These are the activations of a small neural network, seen along a few directions. Each row is one input.
In each table, some parts of the input vary, and every possible input appears once, in random order.
A made-up example of a description, with smaller parts first: one of 4 places along a line, together with either a single point or one of 11 places around a ring or (one of 2 separate values, together with one of 8 places around a ring).
Shared parts are said once, and a part with two or three values counts as separate values.

Rows:
r1: [-18 -31  -4 -28   4   7  44   5  21 -25 -10  -1  40 -43  21]
r2: [ 51  -6  54  18 -14   3  19 -27 -24  18  52 -24 -23  16 -31]
r3: [ -5 -24  10 -27  -6   6  55  27  33 -32  -5 -13  -6 -36  31]
r4: [-39 -50   2 -51  15  -7  18   7 -21 -28 -19  10  40 -27  38]
r5: [-10 -19  21 -21 -23   1  73  45  25  -5   3 -14   7 -25  24]
r6: [ 19 -33  24  -4  29 -10 -29 -70 -73  -2  23 -12   5  11 -12]
r7: [ 37 -13  26  19  15   5 -10 -70 -30  -2  34 -23   9  -2 -33]
r8: [-25  49 -52  21   0   1 -46  15  29  19 -35  26  12  19 -12]
r9: [-42  26 -51  -2  13  -9 -71  21 -14  17 -46  35  10  32   6]
r10: [ 51  -8  41  15   4  11   1 -48 -17  -8  46 -23 -38   1 -22]
r11: [-10  52 -38  28  -8  -1 -34  39  39  10 -28  21 -35  21  -2]
r12: [-12  57 -32  31 -28  -8 -20  57  32  37 -16  18 -22  33  -8]
Describe the family of inputs behind these rows. -> one of 3 separate values, together with one of 4 places along a line
The inputs of r2 and r7 match in every part but the place on the line of 4. If r12 is changed in the same way as r2 into r7, which row does it become? -> r8

Rows:
r13: [  4 -11  14  -2  11  -3 -13 -30 -30   3  10  -2  12   6 -11]
r14: [ -4 -14  12 -19  -2   2  13   8  -9  -5   4  -4  -5  -5  13]
r15: [ 10   1   0  10   8  -1  -6 -26  -9  -2   5 -13  -3   0  -9]
r16: [  1  -6   9  -1 -13   0  29  15   8   4   9  -7   2  -9   2]
r17: [ 17   9  11  15 -10   1   7  -3  -3  15  18  -9  -8   7 -11]
r18: [  4  -2   6  -3  -9   2  21   7  21  -9   6  -2   0 -16   3]
r19: [  3 -10  14 -10  -7  -2  24  17   1   0   2  -8  -4   0   6]
r20: [ 17   2  16   8  -5  -2   1  -2 -10  10  11  -9 -14  16  -9]
r21: [ 18  12   8  14  -6   5   0  -9  12   0  17  -4 -12   2 -13]
r22: [ -5 -22   6 -13   6  -8   9  -2 -16 -11   3   3   7 -10  14]
r23: [  2  -6   5  -3   1   6  19   1  17 -12  -2  -2  -2 -17   5]
r24: [  9 -11   9   5   9 -10 -15 -20 -28  -1  12   1  -3   5  -4]
r25: [-60  51 -68   6 -12  -6 -39  79  48  15 -64  38   8  17  19]
r26: [  9  -4  15  -1   0   1 -11 -11 -20   5  13  -5 -15  11  -4]
r27: [ -4 -11  -2  -7   6   0  17  -9   4 -12  -4 -11   7 -15  10]
r28: [-41  67 -74  19  -9  -8 -56  58  38  30 -55  44  -8  34   3]
r29: [ 16   7   7  14   3   8  -3 -14   7  -4   8  -4 -14   1 -12]
r30: [ 13  -8   2   2  11   6 -17 -32 -14  -5   7  -4  10  -3 -14]
r31: [-10 -23  11 -19   7  -1  12 -13 -17  -7   1   1  21  -8   8]
r32: [ -1 -20   0 -16  10   7   7 -14   0 -14  -1  -2  20 -17   6]
The inputs of r29 and r23 match in every part but one. If r30 is changed in the same way as r29 into r23, which row does it become? -> r32
Describe the family of inputs behind these rows. -> one of 2 separate values, together with either a single point or one of 9 places around a ring
Which other rows does r18 become when the choice among 2 separate values takes its other values? List them by row number. -> r21

Rows:
r33: [ -9  -4  -7  -5  15  -8 -31  -7 -32   1  -9   3 -12  15   9]
r34: [ -2   9 -19  14  13  -5 -18 -27  -5   6  -9   4  26   0 -15]
r35: [ -2   6 -12   2  13   8 -28 -26   0   0  -9   7  17   3 -15]
r36: [ 11  13   7   8  -8  -6  -1  15  -3  10   4  -6 -41  17   1]
r37: [-14  -2 -13 -12   0   6  11  15  28 -19 -11  12   8 -23  15]
r38: [ -9   0  -2  -8   4  -1 -29  -8 -27  15  -3   8  11  20  -6]
r39: [ 35 -59  74 -19   8  -1  50 -53 -52 -17  54 -35   2 -18  -3]
r40: [ -1   2 -13   5  15   3 -32 -24  -2 -11  -5  15   6  -2  -7]
r41: [ -1   2 -18   5  23   3 -29 -25  -7 -15 -14   2  -6   0   0]
r42: [-15  -3 -20 -13   7   3  13  11  26 -23 -19   0  -4 -19  23]
r43: [ 15  23   2  18 -10  14  -1   0  28   7   7  -5  -8   3 -18]
r44: [ 13  12  11   8 -14  -3  -2  19   0  13  14   7 -29  16  -5]
r45: [ -8  -4  -2  -5   7  -7 -34  -6 -27   5   0  16  -1  14   2]
r46: [  8  17   3  20 -18  -9   9  16  -3  27  11  -5  -8  21 -10]
r47: [-21  -8   1 -21  -9   1  14  35   3   4 -14   6  15   0  13]
r48: [-15   1 -13 -14  -4  13  15  14  29  -8 -15   5  19 -19   7]
r49: [ 11  16  11   7 -16   4   2  18   1  23  11  -1 -16  22 -11]
r50: [ 16  18  -4  19  -2   4  -3  -2  22  -8   0 -11 -32   0  -7]
r51: [-20 -11  -3 -20   1  -9  11  31   0  -9 -19   1  -9  -1  29]
r52: [ 50 -59  56 -15  13  12  46 -69 -28 -29  51 -40  10 -37  -9]
r53: [ 13  25  -5  31 -10   2   7  -2  23  12   6  -9   0   1 -16]
r54: [-11   2 -10   4   2 -15 -21  -7 -31  19  -2   4  20  17  -7]
r55: [-19   3 -20  -1  -4   1  23  12  27  -1 -15   2  26 -22   8]
r56: [ 17  19   0  19  -6   7  -5   3  26  -4  11   2 -19  -1 -12]
r57: [-18 -11   2 -20  -6  -6  10  34   3  -6 -10  14   4  -4  22]
r58: [-25  -7  -6  -8 -10 -12  22  34   1   9 -13   3  22  -2  12]
Describe the family of inputs behind these rows. -> one of 2 separate values, together with either a single point or (one of 3 separate values, together with one of 4 places along a line)
The inputs of r56 and r44 match in every part but the choice among 2 separate values. If r55 is changed in the same way as r56 into r44, which row does it become? -> r58
Which other rows does r57 become when the choice among 2 separate values takes its other values? List them by row number. -> r37

Rows:
r59: [-13 -43  38 -33  44  16 -36 -82 -61 -31  17   2  21 -11   1]
r60: [ 39   1  52  33 -34  11  54  18  37   5  54  -9 -13 -22 -20]
r61: [ -9 -26 -23 -14  32   8 -51 -56 -28 -22 -15  -8  63 -26 -14]
r62: [ 51   6  39  17  23  15 -35 -82 -38   7  28   4 -32  30 -46]
r63: [-18  58 -20  37 -21   0  -6  62  60   0 -42  -5 -42  18  -6]
r64: [ 45  18 -22  43  14  12 -54 -54   2  13   9  -8  14  24 -52]
r65: [  0 -45  42 -28 -13  -6  75  11  16 -32  22   6  40 -44  12]
r66: [ -7 -14 -28 -37   6  16  40   3  50 -49 -15   3  11 -56  43]
r67: [ 45  -3  56  11 -31  22  69   2  -6  28  47 -54 -25   3 -12]
r68: [-65  11 -58 -37  -7  -1 -37  90  -7  25 -56  58  17  25  28]
r69: [-47  -1 -30 -14  16  -4  11  61  43 -23 -67  15  17  -8  39]
r70: [-24  75 -53  50  -4 -20 -44   3   9  34 -13  22  -4  41 -20]
r71: [  4 -76  38 -25  18 -27   4 -36 -85 -24  30 -21  -2  -3  28]
r72: [ 23  29 -24  20 -16  23  24   9  76 -11  12 -11 -50 -32  -5]
r73: [-28  71 -37   7 -42 -11 -67  87  29  53 -25  41 -32  62   4]
r74: [  1 -55  47 -53  -9  -2  87  -6 -20  -2  19 -43  25 -19  16]
r75: [-60  11 -63   2  19 -24 -31  -1 -13  20 -55  34  44  -6  20]
r76: [ 63 -15  45  21   4 -26  -5 -29 -64  13  51 -25 -53  23 -15]
The inputs of r69 and r63 match in every part but one. If r74 is changed in the same way as r69 into r63, which row does it become? -> r67
Describe the family of inputs behind these rows. -> one of 2 separate values, together with one of 9 places around a ring
